A small network was trained on made-up records. Each row is its average activation on records with the value named, seen along a few directions.
Values that are neighbours, or in one group, have similar rows; names and order tell nothing.
(in the rows, 500 means zero)
Random noise pushes rows far along 9 fixed directions. That doesn't count. These rows show it; they differ only by the noise:
[395 507 475 637 566 329 555 545 519 385 419 427 415 474 514 562 538 538
 695]
[584 457 567 582 414 471 401 424 542 601 682 535 439 483 556 287 502 395
 450]
[579 571 436 542 538 186 367 485 436 664 528 347 480 378 358 458 510 417
 544]
[499 465 453 599 505 411 496 527 496 458 523 447 414 517 538 514 492 489
 533]
[562 283 456 619 420 211 529 460 531 487 402 444 401 693 467 569 385 454
 602]
[617 580 642 410 460 472 509 585 514 638 530 588 693 523 449 310 433 582
 476]
[616 729 349 408 507 586 368 583 334 577 691 327 518 347 569 436 586 403
 351]
[546 361 607 488 585 381 508 494 485 522 508 522 532 498 319 536 457 486
 497]
[598 622 419 401 456 579 567 437 308 492 311 455 698 688 629 613 553 525
 463]
[483 512 519 731 454 280 433 400 550 549 582 494 365 415 581 330 596 409
 681]
[418 642 474 502 555 531 363 360 475 551 420 339 514 495 527 504 517 481
 364]


Gel, 15 values:
g14: [511 253 450 504 346 566 544 289 497 398 479 564 384 583 540 591 555 344
 559]
g2: [652 330 526 578 294 460 609 504 551 542 619 704 458 625 613 349 392 489
 506]
g6: [468 482 482 357 315 462 609 719 667 314 489 317 452 656 611 421 353 482
 663]
g12: [326 326 504 468 420 680 518 492 657 354 525 505 317 558 561 546 444 448
 485]
g7: [622 543 310 478 336 528 341 340 448 616 525 378 450 629 694 531 525 322
 378]
g1: [498 429 462 491 439 513 430 432 544 618 456 560 500 521 432 525 408 540
 419]
g4: [615 372 543 537 460 415 601 731 541 512 555 657 479 616 468 437 368 610
 595]
g9: [499 438 618 392 467 398 501 248 518 499 367 403 581 565 387 466 529 342
 633]
g3: [573 378 483 376 505 760 595 758 501 415 775 643 467 374 433 522 408 560
 324]
g10: [393 412 683 420 419 574 605 473 610 384 526 586 493 448 530 457 646 365
 718]
g11: [546 708 311 693 544 375 537 556 396 536 442 568 491 410 588 507 587 632
 589]
g13: [393 603 399 361 664 630 538 740 494 365 400 331 527 486 447 722 429 627
 459]
g15: [451 621 521 415 566 685 361 271 416 616 460 489 573 418 508 560 680 376
 349]
g5: [633 593 293 410 587 549 610 917 346 378 647 457 520 404 495 611 516 592
 549]
g8: [502 470 301 608 499 641 433 440 449 499 579 477 340 511 587 625 448 503
 193]
Gel is arranged as a ring.
Question: Which values are neighbours of g12? Give them in the order they are listed.
Answer: g1, g10
Question: Which values are neighbours of g7? Give them in the order they are listed.
Answer: g13, g15
Question: Which values are neighbours of g6? Give them in the order they are listed.
Answer: g9, g5
Question: Which values are neighbours of g8? Give them in the order they are listed.
Answer: g2, g3
